A small network was shown many inputs. Here are its activations along a few directions, one row for each input.
In each table, some parts of the input vary, and every possible input appears once, in random order.
A made-up example of a description, with smaller parts first: values(3) and (point or ring(11) or (line(4) and ring(5))).
Shared parts are said once, and a part with two or three values counts as separate values.
In the rows, 128 means zero.

Other details of the inputs shift rows strongly along three fixed directions, in all tables alike. That doesn't count.
These rows show it; all are for the same input, with only those details redrawn:
[151 119 104 116 147 146 178 149 100  80 118]
[ 95 152 142 148  96 119 128 121 150 154 135]
[ 86 133  94 150 108 146 112 111  95 143  96]
[121 145 121 139 133 153  92 137  98  78 125]
[155 138 151 114 134 121 191 158 154  89 155]
[122 127 128 126 110 113 212 133 154 152 130]

Rows:
r1: [136 116 142 127 162 143  65 119  89  91 126]
r2: [181 128 161  96 124 108 175 162 151  94 149]
r3: [184 106 167 107 137 119 169 152 149 104 168]
r4: [176 123 159 100 134 139 178 140 169  95 160]
r5: [147  88  95 111 135 141 180 101  96 157  89]
r6: [100 143  82 139 109 153  97 118 109 154  82]
r7: [104 144 147 140  89 119 115 119 162 152 126]
r8: [178 112 163 114 132 101 172 168 145  95 156]
r9: [155  91  98 108 162 147 159 162  91  96 147]
r10: [147 161 128 140 147  58  80 116 168  74 182]
r11: [132 135 127 140 144 154  75 126 102  72 105]
r12: [141 175 161 127 130 148 110 143 167 113 177]
r13: [113  79  79 110 152 110 172 138  99 152  85]
r14: [122  72  84 105 159 129 171 123 101 157 101]
r15: [169  79  99 100 156 147 150 159 100  94 136]
r16: [148 112 140 141 152 149  66 122  89  94 129]
r17: [141 137 173 134 140 105  79 168 156  94 167]
r18: [101 147 158 126 108  97 107 111 146 163 117]
r19: [106 139 161 119 112 113 108  94 152 175 129]
r20: [141 100 143 134 122  88 197 133 146 165 122]
r21: [107 115 145 140 115 114 104 120 157 182 147]
r22: [140 164 177 127 116 113 102 153 142  99 168]
r23: [113 116 104 127 100 148  93  96  95 165  99]
r24: [130 121 133 134 159 128  67 136  81  80 109]
r25: [160  87  93 106 150 129 151 173  97  90 121]
r26: [102 118 108 145 122 160  98  83 109 155  93]
r27: [131 144 162 133 129 107  96 179 147  98 184]
r28: [135 120 129 142 141 151  82 133  79  97 144]
r29: [ 96 168 126 144 102 126 129 131 156 168 131]
r30: [144 115 141 117 115  95 198 127 150 163 114]
r31: [109 145 152 133  95 120 125 111 145 176 152]
r32: [102 141 159 129 117 126 116  92 167 163 130]
r33: [143 149 112 122 138 178  75 128 116  98 125]
r34: [121 145 121 139 133 153  92 137  98  78 125]
r35: [113 156 143 140 115 139 116 103 174 179 132]
r36: [105 164 141 147 110 122 113 119 170 167 118]
r37: [141  92  34 123 154  87 173  71 111 138 118]
r38: [129 120 130 119 116 130 209 118 156 162 142]
r39: [130 126 124 148 138 135  84 149  76  86 131]
r40: [104 158 143 126 124 133 117 101 172 179 127]
r41: [ 95 148 154 135 112 110 114 109 161 152 115]
r42: [123 120  76 112 150 137 185 122 114 150  70]
What is each input in this table made of? -> values(2) and (point or (line(4) and line(5)))
Changing only the values(2) part turns r8 into r3. The same change can be made to r42. Which row results? -> r40
Changing only the values(2) part turns r25 into r15. The same change can be made to r41. Which row results? -> r32
Which other rows does r31 become when the values(2) part takes its other values? List them by row number. -> r22
Start at r9 and move only the line(5) part, one step at a time. The first step leads to r28. Which rows follow, in order? -> r31, r38, r12
Which other rows does r38 become when the values(2) part takes its other values? List them by row number. -> r34

Rows:
r43: [156  84 132 111 149  81 165 154 143 116 159]
r44: [135  91  87 118 145 155 159 124  92 147 100]
r45: [135 118 134 122 128 123 167 114 146 143 139]
r46: [114 121 139 149 129 103  62 116  99 137 134]
r47: [131 100 113 124 124 136 192 140 111 138 118]
r48: [108 143 124 142 116 128 118 107 138 140 133]
r49: [105 147 138 138 110 119 148 134 160 160 141]
r50: [164 129 154 107 153 120 160 136 161 107 144]
r51: [147 134 133 110 129 114 193 148 146 113 129]
r52: [140 120  80 123 145 152 129 122 102 115 108]
r53: [158 123 151 106 156 142 122 147 115  79 138]
r54: [155 127 142 119 133 140 136 165 134 107 149]
r55: [121 135 147 128 110 128 130 142 138 143 144]
r56: [112 118 118 134 119  68 137 122 166 158 153]
r57: [113 158 138 134 117 118  88 111 145 128 121]
r58: [112 130 106 132 130 134 156 131 123 140 107]
r59: [120 127 150 129 109 111 159 140 158 168 121]
r60: [119 140 125 127 109 120 164 133 146 150 137]
r61: [123 125 113 131 137 146 107 111 123 142 125]
r62: [121 122 124 130 133 148 124 145 109 124 124]
r63: [124 110 126 117 123 125 153 118 122 156 106]
r64: [120 116 126 126 135 144 122 125 118 144 124]
r65: [152 120 153 130 142  93 132 158 119 100 157]
r66: [112 136 144 141 111 117  98 100 145 153 119]
r67: [110 134 138 124 113 117 139 103 154 172 135]
r68: [148 135 120 112 139 128 161 130 139 109 142]
r69: [136 111  94 124 131 120 186 111 124 137  94]
r70: [151 154 172 125 130 123 144 159 162  81 177]
r71: [115 139 165 130 108 115  95 120 149 151 129]
r72: [111 100 128 136 114  75 142 145 147 159 148]
r73: [144 120 131 112 146 143 140 155 102  88 122]
r74: [129  94  74 129 148 108 128 144  89 100 120]
r75: [157 132 126 118 156 136 151 134 126  72 135]
r76: [126 131 102 122 134 145 136 138  98 104 116]
r77: [ 96 159 160 140 112 122  60 100 151 150 139]
r78: [135 107  88 130 132 153 113 106  91 128 107]
r79: [167 145 152 111 147 143  79 138 132  70 162]
r80: [141 115 151 114 132 117 172 135 155 149 130]
r81: [112 150 141 133 124 115 139 117 168 152 136]
r82: [152 118 134 126 137 149 137 156 107  87 141]
r83: [124 116 145 132 109 122 154 120 148 167 142]
r84: [ 93 158 167 146  93 118  59 127 143 149 128]
r85: [103 142 168 149 104 123  68 112 142 147 136]
r86: [108 151 132 139 120 119 113 111 156 148 123]
r87: [100 161 128 153 121 143  38 127 113 110 111]
r88: [ 99 116  48 135 136 157 102  92  56 132  55]
r89: [143  81  97 113 148  85 171 129 134 135 135]
r90: [107 144 154 150 109 136  66 132 117 116 128]
r91: [117 108  81 134 117 137 186 121 106 153 103]
r92: [136 123 137 118 130 112 161 116 160 157 119]
r93: [163 128 120 116 160 157  91 135 112  80 138]
r94: [127 126 135 121 130 122 159 115 159 161 138]
r95: [119 100  89 119 130 149 163 134  81 138  96]
r96: [138 115 148 126 107 118 160 127 155 164 147]
r97: [153 136 163 125 146 145 104 163 114  58 150]
r98: [118 104 108 136 125 142 108 111  89 138  86]
r99: [113 150 117 149 113 141  63 107 122 122 133]
r100: [148 139 157 117 152 155  60 146 105  62 152]
r101: [119 103  87 139 131 158 100 127  56 109  72]
r102: [122 124  84 126 117 141 142 128 102 138 106]
r103: [108 118  66 126 139 147 137 100  81 134  76]
r104: [104 132 138 150  89 129 104 127 133 166 134]
r105: [105 154 146 132 106 111 145 129 158 151 136]
r106: [108 161 140 144 120 121  75 112 153 135 123]
r107: [142 127 118 120 166 156  92 124 101  85 117]
r108: [107 127 144 132 113 118 164 137 152 173 126]
r109: [106 142 120 149  94 128 114 122 134 154 132]
r110: [161 103 116 120 161 102 144 126 103 105 133]
r111: [135 133 100 121 129 138 124 118 118 120 123]
r112: [129 132 116 129 113 124 167 139 149 156 133]
r113: [122 128 138 124  99 121 149 140 144 165 137]
r114: [122 146 167 135 120 117 109 113 163 134 151]
r115: [166 113 155 105 147 120 171 149 152 116 133]
r116: [154 114 107 122 154  95 160 128 112 108 134]
r117: [130 100  78 115 139 147 155 104  94 145  98]
r118: [111 133 101 136 128 138 127 128 111 130  98]
r119: [136 136 122 123 135 126 162 126 155 136 141]
r120: [115 124 119 138 121 152  68 119 109 148 120]
r121: [113 141 145 129 114 114 100 103 148 154 119]
r122: [157 114 136 113 141 119 179 123 144 118 129]
r123: [140 129 131 121 143 151  90 152  87  72 116]
r124: [130 135 123 115 128 119 173 122 150 136 137]
r125: [169 117 151 100 133 126 165 148 147 119 155]
r126: [165 151 148 113 150 134 113 162 125  46 140]
r127: [113  94  80 129 123 146 182 130  98 175  92]
r128: [142 144 148 131 125 121 132 145 141  95 135]
r129: [105 148 126 137 121 126 121 112 153 154 135]
r130: [101 154 134 154 109 133  75 122 121 118 122]
r131: [ 92 150 151 152 109 135  57 130 127 142 122]
r132: [110 147 134 154 121  96  75 127 114 125 142]
r133: [150 134 142 110 147 131 117 125 129  95 131]
r134: [114 126 161 135 111 115 139 118 154 163 138]
r135: [160 146 151 122 152 139 130 161 125  46 152]
r136: [124 119 125 127 148 152  96 128 101 116 113]
r137: [164 156 173 120 142 115 135 143 170  70 167]
r138: [164 122 145 106 151 147 121 149 116  82 149]
r139: [124 114 148 128 115 122 162 122 146 159 141]
r140: [ 95 150 124 150 106 132 106 125 141 160 132]
r141: [123 125 129 134 117 128 134 105 142 154 136]
r142: [109 115  64 143 130 156 116  97  78 133  91]
Changing only one part turns r103 into r73. The same change can be made to r56. Which row results? -> r72
Changing only one part turns r133 into r63. The same change can be made to r77. Which row results? -> r53
Changing only one part turns r71 into r126. The same change can be made to r120. Which row results? -> r112
What is each input in this table made of? -> ring(5) and (values(2) or (values(3) and line(6)))
Which other rows does r46 become when the values(2) part takes its other values? List them by row number. -> r43
Which other rows does r61 become when the values(3) part takes its other values? List them by row number. -> r117, r141
Which other rows does r101 become when the values(3) part takes its other values? List them by row number. -> r59, r84
Which other rows does r116 become when the values(2) part takes its other values? List them by row number. -> r56

Rows:
r143: [173 137 136 106 160 134 149 132 141  78 147]
r144: [155 127 137 113 148 120 158 160 140  90 161]
r145: [147 154 162 118 143 119 138 151 151  88 149]
r146: [101 127  83 143 136 191   6 107  43 105  76]
r147: [158 103  88 117 153 136 162 140  99  88 120]
r148: [119 150 152 131  99  91 166 114 182 164 146]
r149: [ 91 135 137 146  90 119 106 124 141 182 132]
r150: [110  90 144 135 114  49 140 110 156 197 139]
r151: [104 136 127 142  95  92 162 109 167 192 145]
r152: [150 130 157 128 132 140 107 153 120  83 164]
r153: [124 148 176 134 115 139  87 121 151 129 157]
r154: [161 110  93 110 164 147 158 141  92  65 104]
r155: [125 152 163 133 126 133  80 129 156 128 146]
r156: [164 146 151 113 155 137 106 137 149  70 155]
r157: [ 75 148 125 159 104 138  55 111 112 159  99]
r158: [116  87  76 128 118 142 206 111  83 169  69]
r159: [118  80  56 124 134 139 194 126  82 171  79]
r160: [ 96 149 139 146 105 139  70 126 114 139 110]
r161: [145 122 129 106 142 124 181 129 153 136 134]
What is each input in this table made of? -> point or (values(3) and line(6))
Which other rows does r145 become when the line(6) part takes its other values? List them by row number. -> r148, r154, r157, r158, r160

Rows:
r162: [121 119  71 121 150 164 123 151  73  95 110]
r163: [161 103 119 118 140 156 156 160  96  98 129]
r164: [123 111  91 130 132 148 130 135  62  80  94]
r165: [123 114  60 127 153 160 115  87  54 120  56]
r166: [128 112 129 118 104 121 208 139 139 187 143]
r167: [145 130 104 119 146 146 146 163 103  89 142]
r168: [116 129  75 118 137 136 169 120 127 146 116]
r169: [136 179 149 133 131 130  81 132 152  82 181]
r170: [ 70 124 108 156 100 153  48  70  70 182  68]
r171: [126 161 153 123 147 136  73 119 143  98 126]
r172: [176 116 150  97 149 149 163 136 127  94 162]
r173: [ 95 156 123 159  94 113 117 103 158 169 123]
r174: [163 126 128 125 138 134 165 168 118  78 137]
r175: [139 126 116 121 145 136 144 160 101  81 113]
r176: [148 114 159 110 123 120 191 156 138 126 135]
r177: [174  82 104 101 161  72 115 147  99  80 135]
r178: [117 100 163 156 140  57  76 123 158 147 189]
r179: [116 134 110 121 128 103 192 121 156 160 104]
r180: [105 107  70 129 124 144 145  71  83 154  64]
r181: [165 103 123 113 148 158 155 171 105  90 132]
r182: [144 121 117 123 139 129 163 148  90  82 115]
r183: [145 134 108 124 147 129 146 121 100  74 111]
r184: [122 136 168 136 104 123 124 120 172 179 135]
r185: [130 168 169 138 126 119  83 156 130  80 152]
r186: [137 105 108 112 129 150 167 111 112 163 119]
r187: [ 92 135 158 140  94 120 116 133 143 179 122]
r188: [170 110 159  98 148 140 161 135 125  83 135]
r189: [141 113 140 108 138 128 180 161 123 126 116]
r190: [135  93 139 120  96  25 165 124 196 204 171]
r191: [176 105 131 109 154 157 151 141 107  94 120]
r192: [141 104 169 153 161  73  58 141 136  91 186]
r193: [ 98 101 155 158 141  62  53 112 126 140 158]
r194: [153  78  79 111 153  76 114 130  77 112 106]
r195: [112  96 111 116 117 140 176 112 146 199 103]
r196: [139 156 201 133 118 124  84 155 134  85 165]
r197: [126 137 153 129  99 103 184  92 200 184 154]
r198: [135 157 179 128 136 141  54 132 133 104 137]
r199: [150 126 126  98 158 133 167 126 146 105 114]
r200: [110 105  55 139 139 164 120 142  61 114  68]
r201: [145 151 190 124 135 145  68 148 163  99 157]
r202: [ 92 157 121 151  98 129  91 128 124 150 148]
r203: [128 106 156 131  85 104 223 135 165 193 137]
r204: [108 130 152 127 113 130 115 111 145 169 113]
r205: [ 98 105 104 120 106 134 184 132 128 205 116]
r206: [148  91 105 118 140 167 137 115  86 113 108]
r207: [166 128 132 109 140 126 185 118 165 126 145]
r208: [ 96 152 126 146 120 143  64  99 145 151 110]
r209: [112 134 152 147  79  93 189 133 173 174 147]
r210: [119 170 166 143 125 121  68 156 134  91 146]
r211: [166 111 119  98 160 162 150 140 108 108 133]
r212: [122 129 123 132  93  92 228 107 191 184 145]
r213: [103 109 172 157 135  44  84 116 152 159 167]
r214: [179 109 155 109 144 145 161 140 128  89 139]
r215: [ 94 149 130 145  98 105 134  97 150 151 121]
r216: [ 97 154 109 153 113 132  87 110 144 146 126]
r217: [109 137 112 140  98 105 181 104 175 184 133]
r218: [101 158 149 138 107 117  96  88 159 161 122]
r219: [149 138 131 118 140 115 187 147 173 114 137]
r220: [176 103 127 105 156 161 150 139 110  93 130]
r221: [140 129 101 108 161 135 154 138 118  80 106]
r222: [157 138 146 104 147 112 186 125 165 125 127]
r223: [124 147 184 131 116 136  87 164 166 121 170]
r224: [ 80 110 101 143  98 132 134  76 103 226  64]
r225: [ 97 140 161 144  91 114 120 127 135 179 124]
r226: [ 89 119 128 140  93 114 163 122 127 212  95]
r227: [127 119 136 132  94 103 215 140 166 158 151]
r228: [134 126 127 110 134 114 191 109 162 158 112]
r229: [123 164 159 152 118 132  65 160 141  93 152]
r230: [100 137 146 131 124 142  75 113 124 154 103]
r231: [ 72 148  94 154 100 122  97  85 116 170  89]
r232: [131 125 113 115 148 138 141 162 104  82 110]
r233: [132 163 147 150 120 129  82 122 142  83 150]
r234: [110 170 124 149 130 135  49 114 106  89 118]
r235: [166 132 105 120 159 139 159 148 124  74 122]
r236: [119 119 113 131 106 112 205 145 156 173 129]
r237: [ 90 130 163 144  81 116 122 119 135 174 128]
r238: [110 105  49 137 126 164 125 121  41 112  96]
r239: [129  74 128 128 151  56 166 120 142 172 176]
r240: [158 138 110 114 165 128 158 143 115  73 113]
r241: [152 168 177 133 132 130  80 123 169  90 163]
r242: [ 86 158 141 153  95 118  79 128 127 139 126]
r243: [ 70 123 102 151 104 160  41  76  73 180  67]
r244: [137 165 174 143 117 125  83 162 157  81 183]
r245: [154 122 117 116 142 131 179 120 148 136 115]
r246: [141 100  98 130 143 169 122 154  68 103  93]
r247: [101 136 137 126 122 156  74 114 132 159 132]
r248: [131 153 194 121 128 132  78 170 150  88 160]
r249: [179  85 108  94 151  65 147 147 131 110 173]
r250: [133 111 155 100 127 118 190 131 173 165 123]
r251: [135 117 125 143 124  75  14 130 117 112 148]
r252: [120 138 138 142 133 171  24 120 106 111 124]
r253: [143 122  70 116 159 169 117 100  76 104 106]
r254: [129 165 172 136 126 128  82 171 168  87 177]
r255: [ 86 132  99 159  97 139  93  65 116 182  88]
r256: [148 167 173 128 138 134  78 128 180  95 171]
r257: [136 101  99 121 130 162 144 137  68 114 122]
r258: [ 87 148 118 150 108 132  73  68 109 157  92]
r259: [ 86 152 117 145 105 120 114 111 170 171 129]
r260: [134 124  71 125 141 150 147 112  88  97 121]
r261: [125  92  75 140 130 172 119 134  45 127  72]
r262: [151 102 119 114 147 157 152 168 101  99 112]
r263: [157 129 139 102 148 127 185 131 184 129 146]
r264: [166  98 129 117 136 155 159 158  97  83 138]
r265: [140 185 166 128 135 122  88 145 177  86 191]
r266: [132 113 133 114 114 124 202 149 144 176 144]
r267: [142 122  69 114 165 170 116 108  81 106 103]
r268: [155 134 110 110 162 131 160 143 121  71 117]
r269: [127 172 178 130 133 117  82 169 150  79 157]
r270: [141 132 111 103 151 140 163 118 148 134 134]
r271: [ 61 138  70 160 102 163  42  47  78 183  88]
Changing only one part turns r191 into r243. The same change can be made to r201. Which row results? -> r250
Changing only one part turns r227 into r238. The same change can be made to r254. Which row results? -> r162
What is each input in this table made of? -> line(5) and (values(2) or (line(4) and ring(5)))
Start at r198 and move only the line(5) part, one step at a time. The first step leads to r204. Which rows follow, in order? -> r184, r252, r211
Start at r216 and move only the ring(5) part, one step at a time. The first step leads to r236. Which rows follow, in order? -> r181, r252, r256
Start at r266 and move only the ring(5) part, one step at a time. The first step leads to r211. Which rows follow, in order? -> r267, r265, r167
Which other rows does r177 become when the values(2) part takes its other values? List them by row number. -> r193
